These are the activations of a small neural network, seen along a few directions. Each row is one input.
Each table varies a few parts of the input and shows all the possible inputs, shuffled.
Descriptions start from the smaller parts, as in this example, which fits no table here: one of 3 separate values, together with either a single point or one of 9 places along a line or (one of 4 places along a line, together with one of 8 places around a ring).
Shared parts are said once, and a part with two or three values counts as separate values.

Other details of the inputs shift rows strongly along three fixed directions, in all tables alike. That doesn't count.

Rows:
row 1: [-33  15 -36 -18 -41  22 -15 -60 -10  16  18]
row 2: [-37 -18   1 -10 -25 -23  -4 -11  11  -4  13]
row 3: [ 38  57  29  22  24   5  12   4 -13 -10  44]
row 4: [ 35 -42   2 -32  25   3  13 -13  35   5  -3]
row 5: [-57 -34  22  14  -9 -16  -2 -16  59  16 -31]
row 6: [-25 -61  24  26  71  20  29 -20  44 -23  -7]
row 7: [ 42 -10 -63   1 -16  -7 -31  27 -30  21 -55]
row 8: [ 13 -14   9 -12   0  58  14 -26  37 -25  38]
row 9: [-24  -3  50   4  39  -6  -4 -11  33 -11 -22]
row 10: [ 48 -49 -30  24 -11 -47   3  64 -11  -4 -63]
row 11: [-69 -57  14  23  15 -22  17 -23   1  -5 -31]
row 12: [-24  -3  -1 -20  32  79   5 -72  59 -16  38]
row 13: [-32 -20  43  19  48  -8  26 -30   4 -29  35]
row 14: [-46 -60  14  31  24 -38   6 -36   4  -5 -29]
row 15: [ 27  62 -16  -4 -58  17   0  12  -8  17  24]
row 16: [ 25  75  27 -16   5  27  -7  25 -26  -4  35]
row 17: [  9  -1  45 -18 -12 -58  19  74  14 -47  56]
row 18: [-11 -55   7 -24 -10 -47   4 -34  11  17 -21]
row 19: [  4  41 -12 -26 -20  -2 -16  18 -59  -3  16]
row 20: [ 24  10  52 -18  14 -44  11  49 -20 -55  33]
row 21: [ 28  56  30  24  21  15  20  11 -15  -4  46]
row 22: [ -3  26 -30 -28  17  68 -15 -42  29   3  50]
row 23: [-26  -6   1  36 -14 -13  11  18 -10  26 -44]
row 24: [ 39 -32  13  -3 -47 -73  17  47   7  30 -52]
row 25: [ -4 -27  11 -14  34  22   2  19  14 -17 -18]
row 26: [ 38  -8  53  -5  36  -3  52  87  13 -67  28]
row 27: [ 31  28  27  -3  24 -21   7  -1 -28 -38  50]
row 28: [  8  15 -74 -22   7  51 -47 -33 -25  37 -34]
row 29: [-24  -8 -14  -8 -48  21 -10 -53  -8   8  18]
row 30: [-41 -66   1  23  41  14  25  -5  32  -9 -41]
row 31: [ 13   6 -29  15 -93  -2  -8  12 -13  38 -35]
row 32: [-29  -5  -2   8 -31 -30 -15  30  34  27 -25]
row 33: [ 24  53   6 -20  18   3 -22 -22 -39 -20  54]
row 34: [-30  33  -1   5  40  39 -40 -87  14  28 -10]
row 35: [ 64   8 -25  16  13   2  12  38 -23 -12  12]
row 36: [-29  53 -48   3 -22  43 -30 -35 -36  60 -32]
row 37: [ 50  67 -10  13  -9  -3 -14   9 -33  14   8]
row 38: [ 11  -7 -73 -12 -45  -5 -28  45   1  34 -26]
row 39: [-25 -21 -15   5 -38 -42   2  39 -48  10 -39]
Each input here is: one of 3 separate values, together with either a single point or one of 4 places along a line or one of 8 places around a ring.
- Changing only the choice among 3 separate values turns row 35 into row 3. The same change can be made to row 8. Which row results? => row 31
- Which other rows does row 28 become when the choice among 3 separate values takes its other values? List them by row number. => row 9, row 20
- Which other rows agree with row 17 in the choice among 3 separate values? List them by row number. => row 1, row 2, row 11, row 13, row 14, row 18, row 19, row 20, row 27, row 29, row 33, row 39
- Which other rows does row 16 become when the choice among 3 separate values takes its other values? List them by row number. => row 19, row 25
